Each row below holds a small network's activations on one record, seen along a few directions.
Records have a field called Lokuv. Each example row is followed by its value.
The word absent means that the record has no Lokuv.
Other fields move the rows too, some of them a lot.
In the rows, zero is written as 500.
Random noise pushes rows far along 4 fixed directions. That doesn't count. These rows show it; they differ only by the noise:
334 459 451 409 632 597 456 390 694 379 438 345 452 532 603 686 501 510 579 423 375 292 514 467 607 621
739 410 445 468 499 525 649 537 389 519 388 575 512 332 528 247 467 399 768 475 617 723 403 565 253 398
349 618 467 302 544 480 535 487 528 558 314 370 561 355 512 638 465 392 614 325 361 525 529 618 535 491
458 462 487 771 493 396 342 581 647 510 623 563 376 787 691 582 608 444 132 473 466 483 726 246 768 719
617 392 430 375 535 538 578 616 490 457 391 399 473 416 766 390 509 344 664 452 522 621 487 394 492 453
541 429 450 485 533 505 507 568 548 471 452 447 453 515 697 474 528 396 524 450 491 551 546 389 559 538

521 631 500 559 474 378 523 524 389 678 502 572 529 392 455 439 473 424 522 443 534 713 549 608 402 521 => absent
541 557 499 558 373 337 559 763 352 595 372 649 539 403 737 449 398 428 604 442 502 713 460 395 513 405 => z1
320 642 493 494 499 455 489 502 509 597 353 553 564 383 519 651 363 529 724 310 372 488 419 604 444 498 => z7
251 567 530 569 526 502 330 357 639 466 602 454 511 651 345 759 535 609 293 493 362 168 628 495 699 648 => z4
343 429 471 488 531 533 465 418 552 400 475 516 496 478 539 598 435 611 685 526 439 323 344 516 478 539 => z1
621 334 418 555 587 555 514 487 513 431 584 458 415 535 552 361 561 419 568 525 587 606 506 433 400 566 => z3
412 507 473 287 474 502 540 667 514 495 364 335 478 402 790 534 496 362 647 413 418 521 501 438 594 460 => z8
395 430 465 475 532 504 473 534 526 481 521 375 463 531 584 596 484 420 496 512 463 458 497 440 586 522 => z7
563 390 456 542 514 547 550 512 479 383 425 537 498 473 724 370 454 507 750 535 529 505 361 349 421 463 => z6
683 322 511 688 460 594 517 437 536 367 602 672 417 586 350 293 496 632 522 713 675 414 376 488 301 514 => z8
414 575 573 550 435 446 420 504 510 554 560 554 549 560 418 636 532 595 268 497 471 412 586 494 634 531 => absent
514 510 473 592 499 434 458 677 506 526 562 475 397 643 748 502 602 329 356 462 517 625 658 301 653 580 => z3
541 467 521 569 505 541 497 404 528 489 550 561 516 512 347 488 497 583 577 547 522 400 479 550 431 529 => z4
573 487 424 436 544 541 611 453 399 534 371 496 522 328 471 336 449 404 773 421 487 611 420 592 326 450 => z6
553 553 489 458 514 499 573 475 423 550 443 470 532 417 404 389 500 383 644 444 483 639 530 595 357 473 => z4
361 633 543 626 414 289 436 624 503 650 496 579 531 590 508 586 534 420 254 361 400 578 680 502 671 608 => z5
322 601 543 665 442 385 368 534 570 578 544 600 449 669 533 648 523 561 289 433 392 415 604 384 653 653 => z6
445 435 565 572 355 466 482 576 466 430 447 681 582 498 613 569 395 721 570 567 551 318 347 435 559 486 => z1
666 394 482 619 553 553 568 420 507 456 566 619 416 526 403 347 494 533 690 540 608 524 412 530 312 526 => z2
274 668 459 503 600 475 452 432 589 528 429 434 458 483 626 724 449 415 624 298 340 443 526 513 579 613 => z3
432 639 556 575 319 259 459 777 389 665 479 600 541 545 720 599 490 416 184 434 435 679 632 344 729 438 => absent
319 525 493 538 538 527 477 445 631 464 485 505 421 534 534 650 462 545 588 432 419 342 501 523 553 612 => z8
556 585 563 430 360 360 484 695 386 639 509 460 572 505 465 488 567 381 265 480 519 647 644 458 638 444 => z2
384 499 527 507 448 490 482 540 521 477 429 591 533 453 625 615 388 627 648 442 468 345 402 474 561 552 => z2
416 442 595 372 398 473 461 596 480 429 447 434 592 505 592 617 477 596 469 586 505 308 448 434 653 425 => z5
542 457 508 672 523 451 479 552 549 491 613 534 410 647 505 468 556 488 410 512 526 495 566 425 532 603 => z5
370 464 584 429 463 584 476 437 522 431 435 519 604 455 372 644 395 695 595 584 508 241 362 562 484 450 => z7

Here are new rows. What is Lokuv for each?
446 622 509 665 481 382 423 482 549 627 563 582 475 611 374 541 540 452 359 430 422 541 635 526 534 605 => z4
497 533 487 456 468 425 508 483 424 586 463 504 595 416 385 510 531 436 485 520 526 571 492 564 511 432 => z3
420 498 542 523 364 429 460 620 467 481 412 614 591 469 671 573 422 607 488 506 549 391 408 393 611 456 => z3
653 494 533 553 281 327 541 816 321 641 488 575 520 544 613 335 565 364 260 561 572 761 568 366 580 412 => z6
373 394 482 464 625 680 443 328 698 272 548 360 397 600 554 606 538 570 625 528 432 248 493 433 528 647 => z8
444 506 482 425 588 612 549 336 582 436 500 442 470 485 326 541 487 593 592 509 492 353 447 647 403 526 => absent
771 444 519 642 419 457 551 568 369 608 536 649 530 474 419 261 525 444 529 555 672 696 494 497 356 412 => z7
569 367 456 484 586 648 520 424 565 341 505 447 448 494 629 465 491 518 700 537 557 359 404 439 452 574 => z3
632 338 483 669 482 517 449 611 540 396 574 596 421 600 796 429 502 560 550 573 578 439 481 229 575 570 => z1
